Each row below holds a small network's activations on one input, seen along a few directions.
Each table varies a few parts of the input and shows all the possible inputs, shuffled.
Descriptions start from the smaller parts, as in this example, which fits no table here: one of 2 separate values, together with either a single point or one of 11 places along a line or (one of 4 places along a line, together with one of 5 places around a ring).
Shared parts are said once, and a part with two or three values counts as separate values.
In the rows, zero is written as 128.

Other details of the inputs vary at random and push rows far along two fixed directions, the same in every table; ignore that.

A family of inputs:
r1: [101 104 154  97 126  92 153 126 116 135 135 107  78 135]
r2: [103 112 171 109 163 100 133  94 102 118 137 137  83 141]
r3: [138 118  68 179 119 154 130 146 116 147 128 154 142 116]
r4: [115 112 186 100 151 100 144 111 126  92 135  96 105 141]
r5: [157 117  83 166 129 138 117 163 153 122 108 108 152 109]
r6: [155 113  82 166 134 138 113 165 147 138 105 110 146 106]
r7: [154 173 149 108 118 146 101 120 123 172 148 156 134 136]
r8: [121 172 143  97 115 129  96 116 145 123 108 143 159 129]
r9: [126 119  69 179 135 145 115 142 132 129 114 149 148 108]
r10: [107 131 146 120 132 131 143 109 106 131 149 157 115 134]
r11: [144 117  78 155  95 149 138 164 151 126 112 100 158 113]
r12: [126 172 141 107 109 150 112 106 119 145 140 172 154 139]
r13: [153 173 146  76  92 141  97 135 156 172 119 132 144 126]
r14: [121 110 179  84 125 100 163 119 128 115 139  91  90 142]
r15: [124 209 141  64  71 148  78 114 158 173 107 170 178 128]
r16: [121 112  69 165 122 134 115 147 141 119 101 134 161 111]
r17: [125 107  62 155  96 133 128 157 140 150 105 132 138 105]
r18: [117 111 157  95 119 100 145 128 126 143 135 106  88 134]
r19: [117  47  70 211 174 113 164 155 103 102 130  98  84 122]
r20: [157 123  83 179 137 155 121 147 139 115 122 116 162 115]
r21: [162 140 108 148 142 149 103 139 137 146 120 129 142 122]
r22: [122 137  93 124  89 139 128 139 146 128 110 128 159 121]
r23: [135 179 144  80  80 143 106 123 159 141 115 137 166 128]
r24: [104 119 162 124 136 123 169 105  97  96 156 131 111 147]
r25: [128 118  70 178 134 145 120 138 131 121 115 145 160 115]
r26: [119 122 158 118 145 118 145 114  98 138 158 137  88 146]
r27: [ 90 101 156 107 146  91 139 111 118 106 129 126  99 127]
r28: [133  29  94 205 162 122 212 155  94  74 160  77  84 133]
r29: [123 110 167 127 166 102 134 114 107 124 144 116  83 140]
r30: [136 127 183 108 161 113 137 106 121 106 145 114  99 144]
r31: [124 113 162 106 149  92 123 122 122 129 131 109  94 133]
r32: [153 216 160  93  99 168  95 110 140 152 138 170 181 134]
r33: [139 119 170 116 147 129 152 117 105 132 159 122  99 146]
r34: [115 109  63 153  93 137 132 156 143 140 107 134 144 104]
r35: [132 127  74 180 131 151 123 141 134 111 112 135 163 118]
r36: [130 145 157 122 144 132 126 107 130 106 131 130 139 134]
r37: [119 136 144 106 143 106 104 125 129 142 121 128 108 132]
r38: [113 130 141 106 133 107 106 115 128 135 114 140 116 125]
r39: [157 178 154 107 111 160 112 114 128 140 147 142 157 141]
r40: [108 111 182  97 147  97 147 106 125  85 133 105 110 138]
Description of these inputs: one of 4 places along a line, together with one of 10 places around a ring.
Changing only the place on the line of 4 turns r3 into r2. The same change can be made to r32. Which row results? -> r36
Changing only the place on the line of 4 turns r7 into r18. The same change can be made to r39. Which row results? -> r11
Start at r14 and move only the place on the line of 4, one step at a time. The first step leads to r5. Which rows follow, in order? -> r30, r28
Start at r27 and move only the place on the ring of 10, one step at a time. The first step leads to r38. Which rows follow, in order? -> r37, r31, r6, r5, r4, r40, r8, r16
Start at r22 and move only the place on the line of 4, one step at a time. The first step leads to r8. Which rows follow, in order? -> r35, r24

A family of inputs:
r41: [136 165 115 100  96 148  88 129 154 148 107 168 177 114]
r42: [133 147  78 150 116 147 101 130 144 138  97 154 164 116]
r43: [102 136 202  80 137 103 153  84 100 127 145 139  77 158]
r44: [150 164  79 153 112 160  89 137 142 179 108 165 159 112]
r45: [119  86 149 124 145 102 158 122 129  93 115  89 104 134]
r46: [111 176 187  57  98 132 112  96 131 145 135 155 145 136]
r47: [110 118 142 109 137 104 140 124 138 101 131 118 112 130]
r48: [150 171 125 137 134 164 101 107 125 140 129 165 157 127]
r49: [128  76  75 178 127 124 173 165 124 105 136  99 103 118]
r50: [114 127 225  71 153 115 151  82 103 107 168 142 101 149]
r51: [145 133 151 111 114 132 137 128 133 136 122 111 120 137]
r52: [120  66  77 177 137 127 144 158 125 117 118 126 130 100]
r53: [127 183 113 123  99 154  98 113 139 155 110 157 166 125]
r54: [ 96 116 179 102 159  96 134  91 106 118 131 136  83 136]
r55: [159 144 123 123 120 145 105 139 143 161 115 119 137 117]
r56: [139 117  90 161 108 146 138 151 144 125 104  98 154 117]
r57: [138 151  73 147 112 140  89 150 146 133 104 136 172 127]
r58: [148 167 164  88 125 128  86 117 152 152 108 133 144 120]
r59: [ 99 101 139 129 132 102 171 126 122  97 144  99 103 132]
r60: [103 117 183  89 154  86 137 109 123 108 146 119  83 128]
r61: [113  97 139 135 136 101 164 132  98 111 147 102  88 156]
r62: [156 137 162 123 145 142 132 121 131 118 134 117 137 132]
r63: [144 195 196  75 133 136 102  98 142 132 156 155 138 139]
r64: [118 116 145 123 145 105 130 127 107 136 146 115  95 146]
r65: [146 166 115 104  83 160 102 136 142 166 125 164 160 122]
r66: [116  61  69 198 156 106 146 162 111 102 123  98 112 120]
r67: [114  61 110 150 141 119 165 143 107 123 141 116  96 117]
r68: [130  88  77 173 137 127 146 162 133 127 135 110 110 111]
r69: [164 161  85 169 128 163  96 147 130 134 133 141 177 131]
r70: [113  97  75 182 121 125 150 154 116 107 126  97 136 132]
Describe the family of inputs behind these rows. -> one of 5 separate values, together with either a single point or one of 5 places around a ring
Changing only the choice among 5 separate values turns r70 into r56. The same change can be made to r69. Which row results? -> r62
Which other rows agree with r53 in the choice among 5 separate values? List them by row number. -> r42, r43, r44, r48, r54
Change only the place on the ring of 5 in r47. List by row number the other rows that result. -> r49, r59, r60, r68
Which other rows agree with r52 in the choice among 5 separate values? List them by row number. -> r41, r46, r50, r65, r67

A family of inputs:
r71: [120 210 194  84 141 117  87  73 101 143 151 192 111 156]
r72: [132 167 166 109 119 149 141  95 111 139 134  94 134 173]
r73: [138  65 131 152 145 147 209 122 110 100 154  96  88 149]
r74: [ 88  81 102 146  99 143 172 127 130  88 119 138 163  94]
r75: [158 103  50 181 126 132  92 201 155 126 132 109 172 104]
r76: [119  62 145 179 150 133 187 120  78 113 152 119  86 123]
r77: [106 199  88  99  90 129  68 120 152 187 104 179 133 121]
r78: [132 201 181  69 127 107  68  91 162 156  85 119 142 135]
r79: [147  56 148 174 180 117 195 122 103  70 146 101  68 129]
r80: [138 103 101 126 118 134 141 142 165 138 100 112  97 103]
r81: [ 66 155 138  88  94 114 137  96 126  88 130 174 147 142]
r82: [153 194 181 117 117 146 107 102 116 139 118 114 138 161]
r83: [123 154 198  43 106 132  88 101 114 180 132 167 144 131]
r84: [104 117 229  55 148  96 110  79 109 145 138 153 110 132]
r85: [115 129 209  60 129  92 123  98 101 121 120  85 107 176]
r86: [131 152 124 111 123 132  81 115 158 182 101 167 155  82]
r87: [169 111 113 109 109 149 116 151 141 141 111 131 144 129]
r88: [144 134 168  76 104 124 143 129 145 145 110 132 103 135]
r89: [112 107 187 126 202 102 151  87  99  74 135  84 102 155]
r90: [124 156 168  65  87 146 142 105 166  90 116 151 165 123]
r91: [109  57 137 167 201 126 167 111  96  94 149 128 109 110]
r92: [158 126 107 183 150 132 132 164 124 105 164 111 127 115]
r93: [151 159 166  73 133 120  98 108 174 147 104 146 119 112]
r94: [159 126  60 192 166 155 109 176 148 108 152 123 174 101]
r95: [ 73  70  96 157 166  67 151 119 109 105 124 129  66 128]
r96: [121 103  27 191 127 128  89 161 124 136 105 160 155 124]
r97: [156 120  96 210 150 143 133 141 115 104 109  89 137 131]
r98: [176  87  59 174 127 157 108 172 161 127  92 129 162 106]
r99: [152  70 144 168 151 136 192 130 106  88 143 103  78 139]
r100: [121 143  25 173  83 136 110 170 132 168  98 165 149 120]
r101: [130 133  57 149  93 161  97 147 159 191  93 150 154  70]
r102: [151 176 124 117 110 157 132 143 133 152 180 121 153 141]
r103: [121 199 127  95  65 154 100 113 167 109  86 129 217 128]
r104: [147  86 136 150 192 138 157 120 128  83 138 123 113 123]
r105: [128 129  37 201 165 154 101 142 123 120 126 171 163 119]
r106: [158 144  39 170 118 130  82 191 187 152 120 120 169  80]
r107: [109 160 135  78 109 111  88 114 104 158 133 172 130 157]
r108: [ 91  60 169 112 141  60 206 159 105  93 169  65  47 144]
r109: [143 133 118 138 130 126  84 136 137 128  86  97 162 140]
r110: [149 176  55 189 103 167  96 144 117 158 125 181 160 133]
r111: [163 213 188  85 113 141  96 126 131 149 174 143 138 144]
r112: [111 172 217  35  95 118 112  93 126 189 123 167 118 129]
r113: [160 155 120 165 128 168  98 122 123 160 126 170 160  97]
r114: [ 97 125 112 143 133 131 165 105  85 132 163 146 103 166]
r115: [ 90  97 125 124 107 108 180 151 143  52 159  99 144 119]
r116: [ 92  76 118 148 139  92 166 127 124 106  97  48  72 130]
r117: [143  94  90 140 118 117 127 186 126 124 153  96 138 126]
r118: [ 88  45 171 140 158 123 224  94  69 113 176 103  67 146]
r119: [133 145 111 131  93 126 124 148 135 147  82  91 139 138]
r120: [ 99 165 212  30 126  77 120 110 149 142 163 106  72 133]
Changing only one part turns r82 into r76. The same change can be made to r109. Which row results? -> r84
Changing only one part turns r74 into r115. The same change can be made to r118. Which row results? -> r102
Describe the family of inputs behind these rows. -> one of 5 separate values, together with either a single point or one of 4 places along a line or one of 5 places around a ring
Start at r105 and move only the place on the line of 4, one step at a time. The first step leads to r71. Which rows follow, in order? -> r110, r114
Which other rows agree with r88 in the choice among 5 separate values? List them by row number. -> r73, r79, r80, r87, r90, r93, r98, r99, r104
Change only the place on the ring of 5 in r117. List by row number the other rows that result. -> r75, r106, r108, r120
Change only the place on the ring of 5 in r83. List by row number the other rows that result. -> r84, r86, r101, r112
